Each row below holds a small network's activations on one input, seen along a few directions.
Each table varies a few parts of the input and shows all the possible inputs, shuffled.
Descriptions start from the smaller parts, as in this example, which fits no table here: one of 6 places along a line, together with either a single point or one of 11 places around a ring or (one of 2 separate values, together with one of 8 places around a ring).
Shared parts are said once, and a part with two or three values counts as separate values.
In the rows, 128 means zero.

Other details of the inputs vary at random and push rows far along two fixed directions, the same in every table; ignore that.

Table:
R1: [123 179 131  77 122  99 160 109 131 177 123  98  84  99 121 139]
R2: [120 120 167 160 156 148  41 203 148 108 132  99 108 112 138 119]
R3: [118  84 158 166 127 150  81 162 138  45 161 200 171 149 135 115]
R4: [140 123 106  96 103  99 194  57  94 157 119 135 129 137 103 142]
R5: [132 124 119 127  94 147 178  89 132  87 151 211 177 145 129 126]
R6: [138 130 101 122 125 136 154 119 120 133 109 116 137 131 136 137]
R7: [127 139 158 143 168 131  50 178 130 163 108  63  75 104 118 116]
R8: [132 107  76 113 103 133 196  94 117 102 120 163 185 156 142 131]
R9: [123 168 114  87 125 113 132 104 135 192 100 103  80  84  98 118]
R10: [127 168 136 150 164 147  69 174 156 156 120  85  92  95 139 116]
R11: [123 163 107 101 128 143 131 123 143 167 101 108 105  93 114 111]
R12: [122  86 173 169 122 159  92 156 132  56 166 194 169 164 133 108]
R13: [124 119  71  79 103 119 188  84 116 145  97 128 144 124 114 122]
R14: [119 157  92  66  90 159 217  95 125 116 111 166 159 129 128 115]
R15: [125 129 140 131 148  78  84 134 131 168 125  82  81 103 113 142]
R16: [137 147 134 141 155  98  97 143 127 172 118  66  83 109 127 154]
R17: [117 125 182 168 169 147  25 205 147 134 133  79  93 118 133 108]
R18: [135 110 153 154 130 122 104 135 124 101 148 152 130 135 126 144]
R19: [126  86 139 142 102 156 137 126 122  48 155 209 179 157 131 126]
R20: [135 131 115 123 127 102 150 115 122 145 124  99 118 127 133 152]
R21: [131 200  92  44 121  79 197  78 120 238  88  44  58  82 118 148]
R22: [132 160  88  52 111  74 163  67 107 234  73  53  54  85  79 144]
R23: [122 111  75  94 100 131 196  78 113 131 110 152 164 143 118 114]
R24: [123 131 142 136 149  82  86 130 129 177 130  82  80 109 111 135]
R25: [133 136 190 188 186 118  21 199 138 146 141  66  76 116 138 137]
R26: [131 116 134 154 138 148 107 164 135  97 134 124 145 138 152 131]
R27: [134 108 101 134 117 113 166 103 122 105 137 154 164 149 143 143]
R28: [135 133  74  49  83  96 229  29  87 187  86 122 118 125  83 133]
R29: [114 135 145 112 101 163 154 130 135  66 155 204 168 141 137 113]
R30: [133 117 111 130 119 143 169 114 120 120 125 133 162 157 140 121]
R31: [139 131 116 128 137 135 143 122 116 141 111 107 133 135 132 130]
R32: [131 118 107 134 128 107 154 103 121 139 130 121 138 140 134 136]
R33: [115 129 162 144 163 102  36 168 140 167 125  77  66  99 109 118]
R34: [121 119 159 186 172 142  39 199 149 116 142  97 120 127 152 116]
R35: [130  88 168 176 125 143  98 156 133  45 175 194 169 157 144 134]
R36: [129 156 171 180 173 138  41 190 163 135 146 101  90 101 146 127]
R37: [135 104  89 108  89 164 196  92 112  83 120 194 187 156 128 125]
R38: [131 106 135 130 108 116 160  95 113 120 146 156 146 155 119 131]
R39: [121 137 151 156 125 189 125 177 153  41 161 188 188 152 171 114]
R40: [135  90 139 168 115 154 158 123 123  58 167 194 197 183 153 130]
Description of these inputs: one of 5 places around a ring, together with either one of 2 separate values or one of 6 places around a ring.
Q: The inputs of R15 and R13 match in every part but the place on the ring of 5. If R35 is changed in the same way as R15 into R13, which row does it become?
A: R2
Q: The inputs of R21 and R29 match in every part but the place on the ring of 5. If R36 is changed in the same way as R21 into R29, which row does it become?
A: R9
Q: Which other rows does R33 become when the place on the ring of 6 takes its other values? List them by row number.
A: R3, R12, R19, R22, R28
Q: List by row number the other rows that have the place on the ring of 5 in common with R6.
A: R8, R10, R26, R30, R31, R34, R39

Table:
R41: [121 130 157 165 155 140  52 180 150 113 139 124 111 110 135 122]
R42: [135 134  82  85 102 120 210  78 109 148 105 123 146 139 127 136]
R43: [124 136 165 141 146 131  83 167 138 125 137 109 106 120 134 128]
R44: [125 167 127  95 138 108 122 118 129 200 100  69  69  92 106 125]
R45: [133 104 157 172 150  96  70 147 128 128 150 112 108 130 128 144]
R46: [127 125  94  80  96 119 190  78 110 143 109 140 136 130 108 127]
R47: [134 138  81  83  98 112 211  73 115 144 113 137 144 130 128 142]
R48: [129 162 130 121 153 117 108 143 133 182 108  61  82 102 127 130]
R49: [132 143  78  87  96 126 211  66 121 144 112 156 149 128 120 129]
R50: [126  86 127 158 106 170 141 135 132  27 161 229 208 164 149 120]
R51: [128 130  74  78  91 115 218  67 114 139 112 146 153 134 122 134]
R52: [130 137 120 107 108 138 173 103 121 120 130 154 145 137 127 127]
R53: [130 117 124 145 116 169 153 126 129  78 142 188 183 156 142 114]
R54: [122 121 169 161 143 153  64 174 144  94 145 146 126 125 131 114]
R55: [122 125 148 150 149 139  85 170 137 119 133 109 123 129 141 122]
R56: [128 150 136 134 143 126 110 146 141 139 131 112 109 112 137 132]
R57: [123  92 146 149 103 172 146 138 128  30 166 223 205 172 147 115]
R58: [137 120 123 130 143  76 117 107 111 193 112  59  81 121 108 147]
R59: [129 102 183 179 155 108  50 165 129 116 157 118 106 135 125 137]
R60: [128 158 112 102 145 104 110 125 129 212  88  44  64  90 106 127]
R61: [123 110 156 167 151 151  65 182 140  94 139 130 135 133 139 117]
Q: What is each input in this table made of?
A: one of 3 separate values, together with either a single point or one of 6 places around a ring
Q: Which other rows does R47 become when the choice among 3 separate values takes its other values? List them by row number.
A: R42, R43
